A small network was shown many inputs. Here are its activations along a few directions, one row for each input.
In each table, some parts of the input vary, and every possible input appears once, in random order.
Descriptions start from the smaller parts, as in this example, which fits no table here: one of 5 places around a ring, together with either a single point or (one of 2 separate values, together with one of 4 places along a line) or one of 11 places along a line.
Shared parts are said once, and a part with two or three values counts as separate values.

Other details of the inputs vary at random and push rows far along two fixed directions, the same in every table; ignore that.

A family of inputs:
R1: [ 26 -15  48 -32  -8 -32  31 -12  16  25  40 -16]
R2: [ 11   4 -25  -9  -4   3 -14 -22 -21 -14  18  23]
R3: [ 23   5 -16 -27 -10  -8  -8 -14 -33  -5  41  16]
R4: [ 24 -14  30 -26   2 -46  21  -9  12  33  28   6]
R5: [-16   2   8  14   2  20   7   2  16  -3 -29 -26]
R6: [ 22 -16  50 -30   5 -46  27   7  19  46  15 -20]
R7: [-42  -3  11  28  20  13   5  31  39  18 -83 -49]
R8: [ -3  -6  42  -1   2 -18  31  13  33  31 -10 -30]
R9: [ 21   8  -3 -21 -13  -1  12  -4 -28  -3  35  27]
R10: [ -8   8 -34   7  -1  25 -12  -1 -29 -21   9  40]
R11: [ -4  12 -30   1 -13  29  -8  -8 -24 -26   9  13]
R12: [-13   4 -13  16  10   5  -4   2   6   2 -32   1]
R13: [ 40  -4   3 -37  -8 -36   8 -20 -25  13  57  41]
R14: [-28  12 -14  23   2  33   3  17   4 -13 -44 -10]
R15: [ 12   4 -28 -12  -7   7 -16 -23 -25 -17  19  30]
R16: [-24  -5  15  22  13  13  -2   0  27   5 -27 -22]
R17: [-14  -8  40  10  19 -21  19  22  42  40 -45 -51]
R18: [-32   9 -19  32  13  16 -10   9  13  -3 -56 -10]
R19: [ -7   6 -26   7  -1  28 -18 -12 -21 -24  11  25]
R20: [ -1  18 -42  -1  -3  16 -15   5 -39 -16   1  22]
R21: [-20  -5   3  15   8   2  -4  -4  29   8 -36 -24]
R22: [-24   4 -20  14   6  31 -16   8   2 -11 -47 -19]
R23: [ 11  15 -21  -7 -10  14   4  -2 -33 -15  22  26]
R24: [ 17 -15  50 -14  10 -40  26  -2  22  39  32  -5]
R25: [-25  17 -14  28   5  32   2  16   3 -11 -42 -13]
R26: [-13  20 -55  11   1  36 -22  10 -39 -26 -22  21]
R27: [ 19 -21  47 -24  -1 -37  19 -15  21  31  46  -6]
R28: [ 20   7  -4 -20 -14  -1   6 -17 -24 -10  43  14]
R29: [-29   9 -20  33  15  17 -10   9  13  -2 -56 -11]
R30: [ 19  -4  -9   9 -17  -4 -25  15 -10 -46  33  27]
R31: [  0  -8  18  -1   4 -13  11   3  10  20  14   6]
R32: [ 10  10 -32 -13  -7   3  -8   3 -36  -6  18  25]
R33: [-17  26 -47  18  -6  42 -11   7 -33 -33 -15  21]
R34: [ 28   1 -24   2 -18 -13 -30   9 -13 -48  28  28]
R35: [ -6   6 -29   3  -4  32 -20 -13 -26 -27  12  32]
R36: [ 37  -3  -1 -34  -9 -39   9 -18 -23  15  61  37]
R37: [-13  23 -50  17  -8  50 -19  -7 -35 -42  -8  16]
R38: [ 21  -3 -13 -23  -8 -12  -5 -25 -19  -5  36  26]
R39: [ 20 -19  56 -24   7 -46  24  -3  33  46  14 -43]
R40: [  0 -14  23  -8   3  -8   7 -10  14  10  16  -2]
R41: [-18 -15  42  13  16 -22  12  -1  56  32 -42 -51]
R42: [-30   6  -7  24   2  40  -3   6  12 -16 -50 -23]
R43: [ -6   9 -29  10   2  23 -12  -1 -25 -16   6  34]
R44: [-44  -1   5  38  16  29  -9   7  32  -4 -55 -30]
R45: [ 41  -3  -8 -16 -24 -25 -21  16 -24 -33  47  18]
R46: [-23  -8  12   9  11   7   1  11  29  12 -47 -43]
R47: [ -4  -9  21  31 -13   0  -6  34  29 -29 -28 -33]
R48: [ -2  -5   5  -7   0  -5   0   2   9  12  -7 -22]
R49: [ 19 -16  42 -21   3 -33  22  -4  11  31  35  10]
R50: [ 13 -10  21 -18   2 -18   7  -4   8  20   9 -20]
R51: [  2  -7  27  -2   7 -20  14   1  13  22  16   2]
R52: [ 10  -6  13  -7   4 -20   2 -17  12  13   9  -8]
Each input here is: one of 4 separate values, together with either a single point or (one of 2 separate values, together with one of 6 places around a ring).
The inputs of R47 and R34 match in every part but the choice among 4 separate values. If R25 is changed in the same way as R47 into R34, which row does it become?
Answer: R29
Which other rows does R28 become when the choice among 2 separate values takes its other values? List them by row number.
Answer: R33
Which other rows does R31 become when the choice among 4 separate values takes its other values? List them by row number.
Answer: R8, R32, R36

A family of inputs:
R53: [ 18 -16  44 -15   4 -50  17  10  32  32   4 -26]
R54: [ 11 -23  53  -9   4 -37  17  -8  43  25  18 -24]
R55: [ 32   3 -20 -24 -20  -1 -10 -22 -45 -27  77  58]
R56: [ 11   7  -4 -37  10 -18  27 -23 -26  52  25  16]
R57: [ 23  -7  18 -21 -12 -12   6 -14  -7  -3  49   7]
R58: [-24  29 -81  33 -13  73 -40  -4 -50 -73 -14  43]
R59: [-36  12 -44  43   3  54 -34   3  -6 -44 -42   8]
R60: [ 16 -17  48 -13   3 -44  22  18  29  33   5 -23]
R61: [-37  -5  19  41  20   4  -3  35  51  12 -87 -54]
R62: [ 43  11 -32 -36 -22  -9  -9  -4 -58 -22  66  43]
R63: [-15  -2  18 -17  21   4  28 -33   8  48  -2  -3]
R64: [ 24 -10  16 -19 -12 -17   4 -17  -4  -2  46  12]
R65: [-28  23 -54  36  -1  46 -24  25 -18 -40 -56   2]
R66: [-36  -6  18  37  14   7   0  35  50  11 -89 -59]
What do these inputs look like to the network?
Answer: one of 2 separate values, together with either a single point or one of 6 places around a ring
Which other rows does R60 become when the place on the ring of 6 takes its other values? List them by row number.
Answer: R53, R61, R62, R65, R66
Which other rows does R61 become when the choice among 2 separate values takes its other values? List them by row number.
Answer: R59

A family of inputs:
R67: [ 48 -11  29 -30 -25 -38  17 -16  -5  -4  75  12]
R68: [ -3 -12  28  12  -4   9   1   0  27 -12  -6 -30]
R69: [  4 -31  86  10  10 -52  24  28  72  40  -8 -51]
R70: [ 59 -17  33 -39 -20 -61  10 -24   0   4  90  29]
R71: [ 40  -7  26 -57  -9 -43  34 -37 -18  37  87  28]
R72: [ 32  -6  20 -37   1 -38  22 -19 -21  38  69  33]
R73: [ -4  22 -62 -18  -7  50 -21 -36 -67 -30  39  57]
R74: [  0  -8  22   6  -5  -9   4  30  22  -7 -18 -23]
R75: [ 31  -9  20 -45   3 -29  15 -48 -16  29  67  30]
R76: [-38  16 -37  20  17  35 -10  16  -2   3 -68 -23]
R77: [ 17  10 -56   2 -17  33 -43 -23 -48 -64  42  58]
R78: [ -7 -14  81  -4  20 -35  52   6  57  71 -21 -58]
R79: [  2  -6  13   4  -3 -18  -6  27  18  -6 -18 -32]
R80: [-42  15 -27  22  14  44  -1  19   1   1 -69 -13]
R81: [  3  30 -69 -11 -16  42 -10 -33 -68 -30  34  56]
R82: [-38  18 -26  24   9  46   3  15  -2   1 -70 -18]
R83: [-38  12 -31  28  19  34  -7  11   4   1 -74  -5]
R84: [ 62 -10  42 -38 -22 -52  22  -5 -13   5  93  17]
R85: [ -8 -19  25  15   2   2 -10   2  32  -7  -5 -19]
R86: [ 65 -13  39 -48 -28 -55  23   1 -16   6  82  14]
R87: [ 24  17 -62  -2 -23  17 -36   3 -58 -61  29  62]
R88: [  1 -10  11   9  -2 -23 -14  26  20  -1 -19 -26]
R89: [-18  -2   7   6  15  -4  13 -19  22  23 -24  -7]
R90: [  7 -34  83   0   5 -56  25  33  70  41 -19 -55]
R91: [  1  -6  22  22   4 -14  -5  17  28  -7 -13 -11]
R92: [ 16  21 -56   3 -21  29 -31   6 -59 -63  45  56]
R93: [-26  21 -39  15   9  34  -6   8 -12   2 -56 -19]
R94: [ 43 -18  26 -28 -20 -45   6 -13   0   1  77  23]
R95: [-52   8 -29  35  15  41  -8  -4  11   0 -61  -6]
R96: [-21   8 -28  36   3  14 -34  27  12 -32 -64 -20]
R97: [ -2 -10  24 -13  12 -19  22   5  14  43 -10 -10]
R98: [-36  -1 -12  37   4  48 -24  11  19 -39 -44 -22]
R99: [-44  15 -26  39  24  36  -8   5   6  -1 -65  -2]
R100: [-54   4 -22  31  20  51 -15 -11   9   0 -58 -10]
R101: [-11  -3  -1  -3  16 -11   5   6   9  35 -28 -20]
R102: [  1  26 -61 -16 -12  52 -17 -40 -70 -30  37  52]
R103: [  2  30 -65 -10  -6  39 -14 -14 -72 -28  36  63]
R104: [  6  -3  14   6  -7 -16  -2  23  15  -6 -20 -36]
R105: [-22   9 -25  14  21  10  -8   4   5  14 -57 -15]
R106: [  2 -30  84   2   3 -46  31  14  78  34  -8 -61]
What do these inputs look like to the network?
Answer: one of 2 separate values, together with one of 4 places along a line, together with one of 5 places along a line
The inputs of R70 and R87 match in every part but the place on the line of 5. If R89 is changed in the same way as R70 into R87, which row does it become?
Answer: R83
Which other rows does R69 become when the place on the line of 4 takes its other values? List them by row number.
Answer: R84, R91, R92
Which other rows does R95 become when the place on the line of 4 takes its other values? List them by row number.
Answer: R71, R81, R89
